A small network was trained on invented records. Each row is its activation on one of them, seen along a few directions.
Here are examples, each followed by its value of one field, Tur.
Other fields move the rows too, some of them a lot.
In the rows, 500 means zero.
Random noise pushes rows far along 9 fixed directions. That doesn't count. These rows show it; they differ only by the noise:
[397 586 479 577 351 464 523 418 315 595 419 411 321 532 433 634 610 428
 419 486 573 654 616 465 482 468 650 550]
[190 341 371 772 503 295 571 604 428 655 450 588 424 457 502 284 400 517
 664 451 497 259 423 481 519 430 427 659]
[679 475 579 498 246 378 553 648 448 371 519 615 529 746 340 392 597 589
 605 415 421 518 505 536 589 382 543 610]
[609 491 572 430 456 373 536 469 440 657 370 457 771 630 494 469 425 502
 460 398 512 572 465 552 512 511 284 486]
[562 397 596 360 541 642 251 475 505 452 523 486 448 455 533 665 469 478
 497 399 505 514 542 530 405 505 595 481]
[504 395 613 566 375 281 464 603 441 645 418 498 544 606 468 436 448 505
 603 352 460 551 489 429 532 408 511 717]
[530 579 579 324 409 542 532 289 459 438 379 547 696 560 464 738 336 627
 419 504 410 498 506 397 277 719 361 200]
[161 477 323 580 757 511 563 325 524 551 653 494 325 206 592 396 394 506
 576 656 626 310 481 501 288 578 418 487]
[271 471 425 584 479 220 667 499 455 674 516 485 453 484 531 269 536 559
 585 598 499 396 413 496 448 451 412 629]
[559 554 463 481 504 541 529 467 464 463 572 479 459 553 476 423 637 458
 467 506 595 535 533 609 578 399 490 541]
[345 558 513 535 499 204 696 403 497 658 573 437 469 461 524 314 491 558
 590 616 532 543 468 384 389 481 427 680]

[491 525 724 302 665 298 441 343 610 693 611 299 504 289 646 580 351 514
 546 616 522 751 501 265 204 642 531 646]	h4
[517 419 601 381 595 594 257 478 606 441 677 378 273 431 719 428 803 436
 454 469 504 513 518 542 640 198 765 748]	h25
[622 538 743 196 407 514 424 384 628 339 524 567 607 590 544 651 464 684
 503 523 306 478 445 293 342 593 516 369]	h7
[794 554 570 591 383 395 606 657 490 530 445 526 737 750 374 345 552 445
 517 344 539 667 519 506 814 339 382 679]	h26
[458 657 549 598 238 426 615 515 462 440 414 552 382 701 431 591 654 529
 435 507 378 546 545 285 647 423 667 519]	h30
[424 708 275 776 570 561 820 409 403 476 516 542 519 494 378 378 446 402
 457 571 692 499 572 525 616 521 329 451]	h3
[543 497 555 461 494 523 444 467 457 600 370 465 635 529 513 650 405 454
 414 435 501 587 508 480 477 570 439 387]	h19
[685 583 668 447 536 516 454 398 524 543 487 419 621 454 436 692 292 451
 502 412 568 793 619 311 384 618 487 549]	h26
[486 449 499 672 454 503 493 624 512 438 365 639 615 657 500 459 444 515
 527 377 402 333 412 384 736 425 433 476]	h4
[500 375 618 548 447 435 378 516 448 614 288 542 685 566 504 611 269 521
 543 261 431 480 497 364 482 539 425 530]	h7
[577 537 652 375 180 417 520 595 558 305 451 636 489 758 428 587 638 684
 526 543 212 448 431 304 533 489 673 454]	h11
[547 677 413 575 382 586 605 532 389 438 512 465 319 591 391 530 735 407
 401 550 587 629 589 546 632 421 659 492]	h2
[617 273 528 653 689 670 316 551 598 368 506 674 742 456 548 391 183 483
 648 160 512 296 504 539 632 423 315 568]	h25
[522 745 524 601 480 462 763 446 633 373 583 565 568 660 495 324 597 545
 505 589 467 489 462 260 743 365 421 574]	h15
[477 662 542 509 526 440 611 396 578 522 541 445 489 507 538 482 538 504
 444 580 524 590 515 321 551 456 503 564]	h30
[385 527 510 454 578 415 550 473 569 655 416 472 639 509 646 459 478 516
 437 535 430 391 367 400 536 505 365 442]	h2
[577 397 691 571 364 502 315 660 508 493 288 579 580 640 448 689 337 502
 556 241 343 523 481 262 612 480 605 557]	h21
[443 317 568 458 392 485 289 643 445 617 288 496 496 543 529 678 452 504
 487 401 360 427 433 474 454 548 606 454]	h11
[612 535 413 642 796 717 582 492 703 328 615 663 758 509 520 272 316 457
 564 414 622 335 455 487 762 433 194 464]	h19
[470 378 360 519 546 638 342 608 325 623 388 439 417 392 446 643 478 381
 422 437 599 507 526 793 429 605 522 358]	h21
[779 519 525 587 383 548 507 705 500 303 626 562 434 677 338 385 688 434
 581 398 616 659 588 628 724 302 612 729]	h24
[798 715 703 187 387 510 615 371 629 307 556 505 724 681 468 578 556 662
 436 597 380 642 476 355 433 575 445 331]	h15
[269 597 220 711 409 504 722 556 334 547 418 540 351 561 450 389 701 447
 398 621 543 340 467 635 648 452 492 400]	h3
[565 558 630 519 323 499 503 531 555 323 498 600 474 628 411 618 490 585
 555 456 415 566 525 269 485 512 606 547]	h24

Which value of Tur does each new row have?
[609 474 612 305 579 405 436 559 603 631 562 360 555 529 620 383 639 484
 466 556 501 615 422 557 545 400 497 620]	h19
[504 554 507 574 406 478 577 638 567 473 389 602 641 775 559 335 657 502
 420 447 363 323 355 399 877 287 421 534]	h3
[523 781 482 386 624 343 833 308 624 551 734 355 514 449 555 265 665 523
 447 815 622 675 478 442 492 475 351 580]	h26
[535 433 640 335 705 542 372 463 716 456 606 504 604 392 654 519 382 545
 562 517 495 454 418 401 381 543 425 525]	h24
[568 467 741 284 635 220 472 476 686 805 475 340 771 491 698 400 362 524
 538 525 429 632 352 326 411 528 317 679]	h11
[530 499 565 304 595 420 380 445 448 784 555 208 395 344 576 594 572 360
 405 571 637 808 552 610 310 550 603 616]	h3
[732 593 513 344 302 381 715 591 468 422 450 581 767 769 379 386 574 620
 461 582 385 494 405 644 520 546 305 334]	h3
[461 528 340 534 678 702 535 460 568 367 560 591 526 436 511 448 448 477
 490 578 556 316 464 589 525 550 367 346]	h11
[414 571 497 539 405 360 612 415 448 487 619 428 275 457 525 405 695 532
 522 579 518 602 577 459 474 388 688 690]	h25
[636 683 585 529 432 598 544 372 450 547 247 484 772 666 454 761 345 411
 307 331 512 659 591 322 630 580 356 323]	h30
[776 385 645 367 611 679 273 675 733 230 725 589 486 559 553 405 608 501
 605 419 502 460 454 570 634 313 575 669]	h24
[663 518 553 341 546 556 524 457 575 367 610 530 626 465 434 526 375 599
 565 553 500 520 498 538 317 644 415 360]	h15
